A small network was shown many inputs. Here are its activations along a few directions, one row for each input.
Each table varies a few parts of the input and shows all the possible inputs, shuffled.
Descriptions start from the smaller parts, as in this example, which fits no table here: one of 8 places around a ring, together with either a single point or one of 11 places around a ring or (one of 2 separate values, together with one of 6 places along a line).
Shared parts are said once, and a part with two or three values counts as separate values.

Other details of the inputs vary at random and push rows far along two fixed directions, the same in every table; ignore that.
To show where, the next rows are all for the same input, with only those details redrawn:
12  -1  -17  1  7  21  -21  32  -19  -11  -7  -10  -35
-13  -29  30  18  -34  35  15  34  31  -18  59  -2  27
12  -1  -17  1  6  21  -20  32  -19  -11  -7  -10  -35
-68  17  -7  61  3  -2  -29  -73  -24  21  21  7  -50

Table:
R1: 25  -3  -3  0  1  -15  16  26  -42  16  -46  22  2
R2: -32  -13  48  -8  -3  13  46  25  41  -5  13  -12  70
R3: 20  6  10  -22  18  -10  25  14  -18  16  -57  20  -2
R4: 44  22  24  -37  -74  11  -17  -43  28  -33  47  -18  109
R5: 12  -1  -17  1  6  21  -20  32  -19  -11  -7  -10  -35
R6: 32  -3  -6  12  29  0  -10  16  11  -33  -19  -6  -40
R7: 9  2  -8  -20  4  22  -23  34  -25  7  -8  19  -32
R8: -19  -31  28  27  -36  17  37  37  14  3  23  -15  72
R9: -75  27  13  19  21  6  -24  -85  -5  42  9  34  -48
R10: 42  -16  -42  -9  -4  -38  3  10  -14  -1  -7  -11  -17
R11: 38  -10  -11  14  8  5  -6  21  -17  -20  -10  6  -42
R12: 34  -5  -21  -51  13  -30  9  -1  4  18  -19  16  -16
R13: -6  13  4  -35  17  5  10  25  -20  25  -55  3  6
R14: -73  25  -24  9  31  -42  -12  -98  10  37  14  -5  -19
R15: 32  0  10  -28  26  13  -2  9  1  1  -21  33  -40
R16: -2  -25  40  34  -18  -8  52  25  41  -24  11  -11  61
R17: 63  60  2  -30  -21  42  -57  -35  -24  -47  -21  -5  22
R18: 33  -3  -26  -39  35  -36  10  -4  16  -5  -17  -6  -12
R19: -27  -19  33  23  -18  9  36  34  40  -13  14  -27  70
R20: -98  -4  44  75  -16  7  3  -75  54  1  78  3  14
R21: -44  10  -29  50  14  -65  -7  -99  9  18  12  -5  -29
R22: 0  2  -9  -12  1  2  0  37  -44  27  -44  5  11
R23: -42  6  -22  29  -10  -60  -8  -93  -26  49  20  34  -30
R24: 3  11  0  -30  46  23  -14  18  11  -14  -17  -6  -30
R25: -8  -35  -2  -4  -45  -7  25  24  35  2  62  -19  52
R26: -6  -21  54  4  -1  -3  61  15  43  -15  10  4  63
R27: 58  69  11  -22  -25  17  -34  -28  -44  -21  -52  -25  60
R28: 29  1  8  -18  47  6  -2  7  13  -23  -20  9  -37
R29: 35  -7  -2  -8  6  6  -8  22  -23  -2  -10  35  -40
R30: 13  -3  -39  -42  -7  -21  -14  24  -22  26  -5  2  -7
R31: 11  2  -47  -21  17  -25  -12  17  13  -4  -13  -37  -7
R32: 5  -35  34  38  -36  0  53  27  14  -8  20  1  62
R33: 9  5  -30  -62  12  -13  -5  11  3  28  -17  1  -8
Q: What do these inputs look like to the network?
A: one of 3 separate values, together with either a single point or (one of 2 separate values, together with one of 5 places around a ring)
Q: Which other rows does R13 become when the choice among 3 separate values takes its other values? List them by row number.
A: R9, R33
Q: Which other rows does R23 become when the choice among 2 separate values takes its other values? List them by row number.
A: R30
Q: Which other rows agree with R13 in the choice among 3 separate values? List them by row number.
A: R1, R2, R3, R8, R16, R19, R22, R26, R27, R32

Table:
R34: 0  29  -32  13  29  -16  -38  -51  -24  -1  -28  -4  -59
R35: 10  -28  -1  -41  9  -20  32  29  26  17  7  19  3
R36: -11  -35  16  12  -29  11  28  39  11  3  37  5  24
R37: 46  31  -19  -42  27  2  -17  20  -25  -13  -61  -21  0
R38: 1  20  -8  -14  22  10  -17  14  -26  8  -45  0  -17
R39: -42  14  -11  20  -18  -22  -10  -59  -11  25  18  -7  19
R40: 40  19  -14  -33  13  8  -13  26  -34  2  -56  3  -16
R41: -41  3  28  45  5  0  9  -45  -11  15  6  24  -13
R42: -42  -1  8  45  10  1  -6  -48  10  -1  31  9  -32
R43: 38  -20  -2  -31  -1  31  0  67  3  -17  9  5  -16
R44: -17  -14  17  11  -49  -9  19  -20  15  9  50  5  57
R45: 34  -9  -33  -41  50  -34  13  27  5  3  -46  -1  -37
R46: -52  8  -18  5  41  -48  6  -62  9  37  -10  8  -37
R47: -32  -19  3  18  -12  7  13  17  4  12  25  -6  11
R48: 44  1  -34  -10  5  -15  -10  26  -31  -2  -40  -10  -22
R49: -7  -16  0  11  -23  -2  9  20  -3  9  15  5  12
R50: -56  -7  3  64  1  -18  9  -47  -3  13  22  0  -14
R51: -4  -23  11  8  -19  6  20  41  26  -11  23  -17  37
R52: 3  -6  23  4  -24  4  7  -25  39  -24  50  -2  38
R53: -2  -3  34  -5  -15  19  21  15  31  -12  10  -8  49
R54: 63  23  -15  -36  17  -2  -13  17  -35  -11  -59  -1  -7
R55: 6  -21  -6  0  2  9  15  56  6  -10  1  -22  6
R56: -55  13  26  37  -9  -3  0  -57  -11  26  9  28  -1
R57: -15  23  -40  16  7  -29  -28  -42  -50  30  -32  1  -43
R58: 9  -16  20  -12  -34  20  6  13  29  -9  46  11  25
R59: 8  -20  23  7  -14  17  11  21  40  -28  38  1  17
R60: 43  19  -12  -18  26  2  -9  20  -21  -16  -61  -10  -15
R61: -30  22  -27  19  40  -3  -35  -38  -24  8  -17  -6  -71
R62: -4  -8  43  15  -27  10  25  -11  22  -4  23  17  43
R63: 28  -19  10  -4  -36  -7  21  17  13  -12  27  -4  51
R64: -11  -17  35  -8  -8  34  24  42  18  -4  14  3  34
R65: 2  -37  17  22  -23  7  31  37  14  -6  33  4  21
R66: -7  -20  39  1  -17  28  28  33  11  -2  19  17  28
R67: 33  8  16  -16  -3  5  11  9  8  -22  -15  -7  38
R68: 37  -9  4  -15  -12  12  -3  19  14  -19  15  5  0
R69: 42  5  -38  -9  16  -15  -11  29  -24  -12  -48  -24  -21
R70: -6  -33  10  -41  3  -11  39  33  49  14  25  8  29
R71: -17  23  -9  27  43  -7  -14  -31  -37  6  -50  3  -52
R72: -28  36  -12  18  37  -9  -25  -39  -33  15  -51  -3  -40
R73: -54  14  0  56  -16  -37  0  -96  -2  16  28  -3  15
R74: 15  -4  23  2  3  13  15  28  12  -20  -14  1  19
R75: 48  26  -16  -43  11  2  -16  15  -38  -1  -53  2  -3
R76: 21  -19  2  -13  -21  7  19  52  25  -17  12  -26  42
R77: -55  24  -9  37  17  -10  -31  -71  -5  13  11  2  -43
R78: 58  18  -35  -51  9  3  -33  18  -28  -10  -29  -3  -26
R79: -40  3  12  44  -7  -7  -12  -63  5  10  36  24  -25
R80: 24  26  -28  -28  19  -3  -33  -14  -11  -12  -19  -19  -21
R81: -54  23  17  24  -5  0  -6  -63  -5  26  3  9  10
R82: -50  7  -8  30  -16  -16  -7  -48  -7  28  16  -5  6
R83: 10  -11  16  -15  -17  21  5  22  41  -23  36  -12  28
R84: -9  0  -1  4  -19  -13  7  -13  12  -2  19  -21  40
R85: -1  -10  10  -3  -16  15  -5  9  12  -3  30  15  -4
R86: -7  -28  10  -11  8  -31  37  -7  34  18  20  24  3
R87: 26  -17  -15  -25  -8  11  3  72  -2  -6  -11  -17  15
R88: 22  -19  -5  6  -5  -2  13  45  8  -18  -4  -14  12
R89: 41  -3  -33  -5  12  -12  -11  40  -34  -3  -43  -6  -32
R90: 30  -8  23  -8  -3  15  14  39  1  -13  -15  11  15
R91: -35  -13  44  20  -6  22  28  8  28  -6  26  1  33
R92: 9  -9  25  1  -33  5  7  -24  30  -14  54  11  35
R93: 31  15  -32  -38  15  13  -33  21  -14  -5  -25  -11  -31
R94: 12  0  -14  6  20  6  -17  1  -18  -4  -6  10  -54
R95: 34  29  -17  -44  16  6  -19  13  -29  0  -51  -10  4
R96: 25  4  -5  -39  -12  16  -14  14  13  -13  17  -9  21
R97: -26  28  -31  6  27  -4  -46  -40  -30  17  -19  3  -61
R98: -82  6  11  46  0  5  -15  -73  6  25  49  15  -27
Q: What do these inputs look like to the network?
A: one of 5 places around a ring, together with either a single point or (one of 3 separate values, together with one of 4 places along a line)
Q: The inputs of R35 and R46 match in every part but the place on the ring of 5. If R78 is changed in the same way as R35 into R46, which row does it become?
A: R80
Q: The inputs of R47 and R55 match in every part but the place on the ring of 5. If R97 is changed in the same way as R47 into R55, which row does it become?
A: R77
Q: Which other rows does R40 become when the place on the line of 4 takes its other values? List them by row number.
A: R56, R66, R75
Q: Which other rows does R94 become when the choice among 3 separate values takes its other values? List them by row number.
A: R41, R65
Q: Which other rows agree with R50 in the place on the ring of 5? List them by row number.
A: R34, R42, R45, R52, R59, R60, R67, R69, R71, R73, R74, R88
Q: Which other rows does R76 become when the place on the ring of 5 takes its other values? List them by row number.
A: R48, R57, R69, R82

Table:
R99: 16  -14  18  -16  -3  20  23  55  -6  2  -17  8  20
R100: 19  76  -25  -3  -14  -18  -55  -93  -61  4  -51  -18  20
R101: -6  27  -32  -7  39  -17  -37  -61  -21  11  -21  9  -58
R102: 28  -9  0  -37  8  2  13  32  32  -17  2  -12  15
R103: -93  -24  39  77  -45  -6  22  -68  51  8  99  4  44
R104: -84  -18  53  53  -32  -29  48  -84  61  24  79  17  59
R105: 18  -12  17  -3  6  13  27  52  8  -14  -24  -7  22
R106: 24  -27  -11  0  -7  -7  18  57  7  -13  -2  -20  17
R107: -14  23  -42  23  21  -13  -41  -40  -40  6  -10  -5  -71
R108: 20  -6  19  -9  9  28  11  50  15  -22  -11  -11  13
R109: -23  12  -43  24  17  -32  -24  -29  -55  38  -29  2  -52
R110: -19  33  -10  19  36  6  -36  -45  -40  5  -32  7  -64
R111: 23  -8  22  -17  -5  33  2  50  6  -15  -4  12  6
R112: 27  -18  1  -44  -3  -7  25  39  11  7  -3  6  22
R113: 30  -23  -9  -13  -22  19  0  50  7  -12  16  -6  -2
R114: 32  -11  3  -45  -5  7  3  34  24  -11  9  12  9
Q: What do these inputs look like to the network?
A: either a single point or (one of 3 separate values, together with one of 5 places around a ring)
Q: Start at R108 and move only the place on the ring of 5, one step at a time. The first step leads to R105. Which rows follow, in order?
A: R99, R111, R110
